Each row below holds a small network's activations on one input, seen along a few directions.
Each table varies a few parts of the input and shows all the possible inputs, shuffled.
Descriptions start from the smaller parts, as in this example, which fits no table here: ring(8) and (point or line(9) or (values(3) and line(6))).
Shared parts are said once, and a part with two or three values counts as separate values.

A family of inputs:
x1: [ -6  12 -10  -7  -9  -8   1  -8 -19 -43   9  16  13 -28 -10  14  31  -3]
x2: [  2 -20   4 -30 -26  -5 -13  10  17 -47   6  16 -12  20 -16   3  -8  23]
x3: [ -9  77  53  18  52  84  18   2 -35  36 -32  -4  34 -22   9  70 -88  82]
x4: [-11  14  -7  14  -6 -12   9 -10 -23 -48  10  12   4 -20 -16  -2  21 -15]
x5: [-11  81  52  36  57  81  28   3 -40  30 -29 -10  27 -14   5  52 -99  72]
x6: [-10 -18   8 -26 -14  -7 -14  10  16 -48  19  12 -29  23 -10  -1 -15   8]
x7: [ 20 -22 -14  -8 -18 -12 -11   4  52   6 -12  10 -24  42 -17 -40 -16 -24]
x8: [ 24 -38 -19  -6  -9 -26  -7   8  17  37 -17 -16   6  16  11 -21  48 -24]
x9: [ -4 -17   7 -11 -23 -11  -4   8  12 -52   6  13 -22  29 -23 -14 -18  11]
x10: [ 13 -23 -14 -22  -8  -9 -21   7  57  10   1  10 -29  37  -4 -28 -13 -25]
x11: [ -5 -16 -21   4 -15 -25   7 -15 -27  19  19  -6  22 -43  13  -2  58 -13]
x12: [-16 -13 -18   9  -6 -27   6 -15 -27  18  32 -13   6 -40  20  -5  52 -28]
x13: [ -9 -14 -19  25 -14 -30  14 -17 -32  14  20 -11  14 -36   8 -18  47 -27]
x14: [ 14 -35 -17   0   1 -29  -9   8  17  36  -4 -21 -12  19  19 -24  41 -38]
x15: [-19  81  54  20  64  81  18   2 -35  34 -21 -13  24 -18  16  68 -97  68]
x16: [-18  14  -7  -2   2  -9  -1  -8 -19 -44  21  11  -3 -25  -3  10  25 -17]
x17: [ 21 -35 -17  14  -8 -32   0   4  11  32 -17 -20  -6  24   6 -37  37 -37]
x18: [ 24 -25 -16 -27 -20  -6 -20   7  58  10 -12  13 -12  34 -10 -24  -6 -11]
Q: The inputs of x12 and x11 match in every part but one. If x15 is changed in the same way as x12 into x11, which row does it become?
A: x3
Q: Describe the family of inputs behind these rows.
A: values(3) and (point or ring(5))
Q: Which other rows does x13 become when the ring(5) part takes its other values? List them by row number.
A: x4, x7, x9, x17

A family of inputs:
x19: [  7  -3 -13  52  18 -35  22 -12 -24  22 -26 -31  11   7   4 -34  38 -67]
x20: [ 10 -59 -27 -28 -20 -50 -17  -3 -14  29  17 -31  21 -26  38   9  93 -28]
x21: [-39  61  39  26  50  43  33   2 -72 -15  32  -9   4 -40  14  44 -48  54]
x22: [-10  31  46  27  49  60   2  17  -9  75 -20 -22  -7   5  31  35 -65  49]
x23: [-20 -27 -19 -17 -44 -38 -18 -20  37 -51  40  27 -50  10 -23 -34  11 -51]
x24: [ -8 -34 -36  14 -14 -53  -1 -27   3  43  30 -18   2 -23  20 -42  46 -75]
x25: [  9 -43 -30 -34 -30 -32 -12   6  75  -5  20   6 -40  45 -12 -61 -14 -39]
x26: [ -5  13 -17  52   6 -27  22   0 -31 -56   7   2  -5  -4 -17 -34  37 -47]
x27: [ 18  37   9 -33  23  56 -13  11  48   1 -22  17  22  17 -12  31 -69  36]
x28: [-10  56  15 -24  13  42 -12 -15   3 -43  -8  42   5 -20 -20  52 -48  28]
x29: [ -4  60   3   5  32  34  12 -21 -21  50 -18 -11  48 -51  22  46  -1   4]
x30: [-34  45  55   5  33  45   3  -2 -33 -33   9   6 -24   2   3  54 -92  56]
x31: [ 32 -14 -12  38  14 -14   2   9  19  40 -42  -8 -23  42  -7 -52  16 -45]
x32: [-25 -19 -38  14 -25 -42  -3 -18  -1 -37  62  12 -14 -34  -4 -45  50 -54]
x33: [ -9 -48 -25 -33 -29 -38 -17   8 -21 -49  46   4   7 -38  14   4  99  -9]
x34: [-11  13   0  26 -18   1  30  -5 -58 -41   7   8  33 -43 -20   5  16  37]
x35: [-16  72  -3  -1  28  39  14 -10 -37 -26  12  27  34 -63  -2  40  -6  26]
x36: [ 17 -45 -37  -2 -19 -32 -13  -4  45  62  14   6 -33  15   7 -58  25 -55]
x37: [ 31 -66 -29 -43 -24 -33 -31  18  29  49   1  -4 -11  16  25  -5  74  -5]
x38: [ 28 -12   8  20 -14  15   9   1  -3  51 -37   0  20   8  -3  -7  -2  37]
x39: [ -10   25   50   -5   41   62   -3   26   10    9   -9  -17   -6   39
   14   31 -113   60]
x40: [  2   6   1  23 -14 -23  -2  -3   7 -71 -14  14 -39  39 -33 -25  -3 -43]
x41: [ 23 -12  16 -11 -22  13   2  15  21 -11 -28   3  20  38 -26 -11 -46  49]
x42: [ 18 -66 -18 -76 -32 -34 -30  30  59 -14   5   1 -14  49   4  -9  36  10]
x43: [ 21  42   6  -1  30  54  -9   1  28  65 -32  13  22 -16  11  35 -24  24]
x44: [-33  50  43  31  54  39  27  -6 -57  62  -1 -48  19 -28  33  49 -41  30]
x45: [ 29 -12  -7   6   1 -13  -2  21  46 -26 -34  -9 -28  73 -24 -55 -26 -31]
x46: [ -6   3  22   1 -34   1   3  -7 -20 -55 -12  24   5   0 -37  14 -25  39]
x47: [  3   1   3  29 -11  -4  31 -20 -49  34 -22 -26  47 -28   5   8  20  16]
x48: [-10 -54  -4 -63 -45 -38 -32   6  18 -61  23  23 -25  10  -6  14  60  -5]
Q: Describe the family of inputs behind these rows.
A: ring(5) and line(6)
Q: The inputs of x25 and x27 match in every part but the line(6) part. If x24 is changed in the same way as x25 into x27, which row does it become?
A: x29
Q: Which other rows does x39 become when the ring(5) part takes its other values? List them by row number.
A: x21, x22, x30, x44

A family of inputs:
x49: [-22  34   3  38  35   3  10 -15 -39  15   9 -10   5 -29  13  11   1 -29]
x50: [ 21 -25 -11  -6 -23 -16 -10  -4  18  22 -24   0  15   7  -8  -8  37 -11]
x51: [ -1 -26 -14 -23  -6 -17 -17  -6  16  26   8   1 -10  -9  15   0  38 -32]
x52: [-29  18  24 -10   2  13   3   0 -38 -39  31  -4   5 -33   5  45  -5  40]
x53: [  9 -29 -23   1 -43 -33  -5   0  26 -46   7  19  -6  17 -33 -42  18 -29]
x54: [-10  41  31  19  23  41  22   1  25  44 -23  -6 -17  34 -14 -12 -98  25]
x55: [-32  32  13 -17  15  13   0 -10 -31 -36  36  17  14 -45   4  48  -5  23]
x56: [ 18   8  21 -22  13  23 -24  36  52 -69 -31  33 -53  78 -33  -2 -44  13]
x57: [-14 -44 -14  -8 -33 -40  -8  -2  19 -48  34   3 -35  19  -7 -35  20 -27]
x58: [-16  43   3 -14   5  20  10 -12 -27 -39  15  22  23 -41  -4  43  -2  29]
x59: [ -3  44  -5  40  27   8  21 -20 -32  11  -9  -5  15 -26   5   7   3 -22]
x60: [ 22  -6  18 -37   9  17 -27  24  59   2 -39  -3 -15  65   0  10 -62  18]
x61: [ 15   4 -25   2  11   1   3  -2  10  43  -1  -6  15 -20  15  -6  26 -13]
x62: [ 23   2  14 -27  27  40  -9  24  53  27 -17 -17  -1  55   5  -1 -79  24]
x63: [  2  28   9  49  17  11  24 -11 -34   6 -25 -12  27 -18  -3  -2   0 -10]
x64: [ -1 -39  -2 -14 -17 -23 -11   1   7  23   5 -13 -14   9  19   2  39 -13]
x65: [  3 -46 -19  -4 -37 -44   1   3  10 -44  15  11 -19  27 -24 -40  15 -17]
x66: [-13 -27 -23 -18 -24 -35 -17  -9  23 -44  37  17 -31   3 -10 -41  19 -46]
x67: [ 17 -39  -5 -12 -20 -27  -5   1  -1  25 -16  -7   2  18   3  -7  35   1]
x68: [ 18 -12 -22 -18 -13 -15 -11 -10  20  26 -11   4  -1  -6   2  -1  40 -25]
x69: [  0  15  14  43  20   1  27  -4 -52  10 -18 -21  11 -11   3  -2  -2   1]
x70: [  8 -12 -32 -12 -34 -31  -9  -8  26 -42  18  22 -22   5 -23 -40  22 -41]
x71: [   3   27   37    2    3   63  -12   -4   16   28  -15   30   -9    6
   -9   32 -100   68]
x72: [ -4  -7 -17  -3  18  -1  -5   4   4  46  17  -9   5 -22  26  -3  24 -21]
x73: [ -1 -19  -3   5   5  -6   0  11  -6  44  14 -24   0  -5  30  -4  26  -2]
x74: [-15  29  12  -5  -6  27   9  -2 -29 -45  -2  14  34 -32 -12  33  -5  42]
x75: [-17  20  16  45  22   1  15  -6 -46  12   4 -28  -2 -17  15  10   2 -12]
x76: [ 19  -8 -12  12   1   1   4   5   7  40 -15 -11  30  -8   7 -14  23   1]
x77: [-15  15  18 -12  -2  16  12   4 -46 -41   6   2  17 -25  -6  32  -8  52]
x78: [ 16 -21  -6   6   3 -10   8  11 -13  43  -7 -18  15   2  17 -14  22  12]
Q: Describe the family of inputs behind these rows.
A: line(5) and (point or ring(5))
Q: The inputs of x67 and x78 match in every part but the line(5) part. If x51 is changed in the same way as x67 into x78, which row does it become?
A: x72
Q: Which other rows does x56 become when the line(5) part takes its other values? List them by row number.
A: x54, x60, x62, x71
Q: Start at x57 and move only the line(5) part, one step at a time. The first step leads to x64. Which rows follow, in order?
A: x73, x75, x52

A family of inputs:
x79: [  5 -11 -32  14  14 -21   2  -4   6  60   9 -30  16 -20  31 -31  33 -54]
x80: [-24 -21 -17 -19  -1 -19  -7   1  18  -9  56 -16 -19  -3  17 -19   1 -34]
x81: [  2 -16 -17  33   5 -16  -4  -7  -9  61   2 -10 -13 -17  23 -25  38 -41]
x82: [ -9 -10  -5  -6 -12 -20 -16  -9 -21 -44  10   6   9 -28   4  24  57 -26]
x83: [ -6  -1 -13  14 -32  -4  -2 -16 -18 -48   7  23  29 -35 -19   0  25  -5]
x84: [ 12 -52 -15 -39 -18 -20 -11  15  19  33   8 -21  26   8  25  -6  35   8]
x85: [ 12 -44  10 -15 -20 -22 -12  10  -4  -1 -24 -17   5  27   4  10  30   8]
x86: [-20  -1   6  23 -21 -10   6 -12   0 -46  18   8 -17   8 -22 -29 -33 -11]
x87: [ 18   0   3  -8 -23  13 -16   3  52 -18 -25  27  -9  36 -33 -23 -47  -2]
x88: [ 10 -28  -5 -29  -9   9 -33  10  61  20   1  24 -40  26   3  -9  -8  -9]
x89: [  14   87   29  -16   50   57   15   -6    7   29  -27   22   -1   15
  -10   61 -110   75]
x90: [ 12  61  40 -10  22  48  37  -4 -40  39 -33 -14  26 -10   4  64 -61 104]
x91: [  1  -2 -15   8  -7  -7   2  11 -23 -62   9  14  20 -23  -9  -2  47  -4]
x92: [-14  -2   1  17   4 -12   9  15  -6 -60  20  -2 -26  21 -12 -32 -11 -10]
x93: [  6  -4  -4  36  12 -21   3 -11 -17  25 -22 -23  -2   4  11 -14  30 -54]
x94: [-25 -12  10   4  -4 -23  -7  -3  -4 -42  20  -9 -36  17   1  -5  -3 -33]
x95: [-10 -18 -31 -31  -9 -18 -19  -7   2 -10  43  -1  28 -51  21   8  62 -25]
x96: [-27  90  28  -9  33  54  34 -19 -62   3  -6  15  33 -61  -1  77 -35  68]
x97: [ 19 -34   5   4 -38  -9   2   4  -1  -6 -26  -2  23  15 -22 -13  -2  28]
x98: [ 10 -12   6 -26  -4   2 -30   9  50 -14 -24  10 -29  47  -9   0 -16 -21]
x99: [-26 -25   0   0 -11 -15 -13   0   3  -7  49   4 -47  -2  10 -14   5 -21]
x100: [ 12   5  -9  55  -6  -5  20 -21 -13  20 -22  -6  17  -4 -15 -37   0 -32]
x101: [ 24 -34   1  -2 -14 -10   5  30  -6 -19 -24 -11  15  30 -12 -16  22  29]
x102: [-12 -22 -16 -11 -19 -14 -25  -9 -13  -8  37  19  -1 -49  14  14  67 -12]
x103: [-13 100  33  42  59  43  57 -19 -43  71 -29 -14  24 -28   4  46 -56  46]
x104: [ 23   0  -2 -14   1  13 -15  28  46 -31 -23  16 -18  51 -24 -27 -24   0]
x105: [ 19   4 -13  50  19  -7  23   7 -18   6 -20 -16   8   9  -5 -39  22 -32]
x106: [-34  82  42   2  53  39  40 -17 -47   5   8   5  -7 -17  -4  50 -97  60]
x107: [ 10 -57   1 -19 -27 -16 -17  12   5  34   1  -2  -4   8  17  -1  39  21]
x108: [ 12 -23 -22 -48   1   7 -27  11  75  18   9   4 -12  26   9 -14 -12 -20]
Q: The inputs of x107 and x88 match in every part but one. If x97 is changed in the same way as x107 into x88, which row does it become?
A: x87
Q: Describe the family of inputs behind these rows.
A: values(5) and (point or line(5))
Q: List by row number the other rows that have the values(5) part in common with x83.
A: x82, x91, x95, x96, x102
Q: Which other rows does x94 become when the values(5) part takes its other values? List them by row number.
A: x82, x85, x93, x98
Q: Which other rows does x100 become when the line(5) part takes its other values? List them by row number.
A: x79, x81, x93, x105
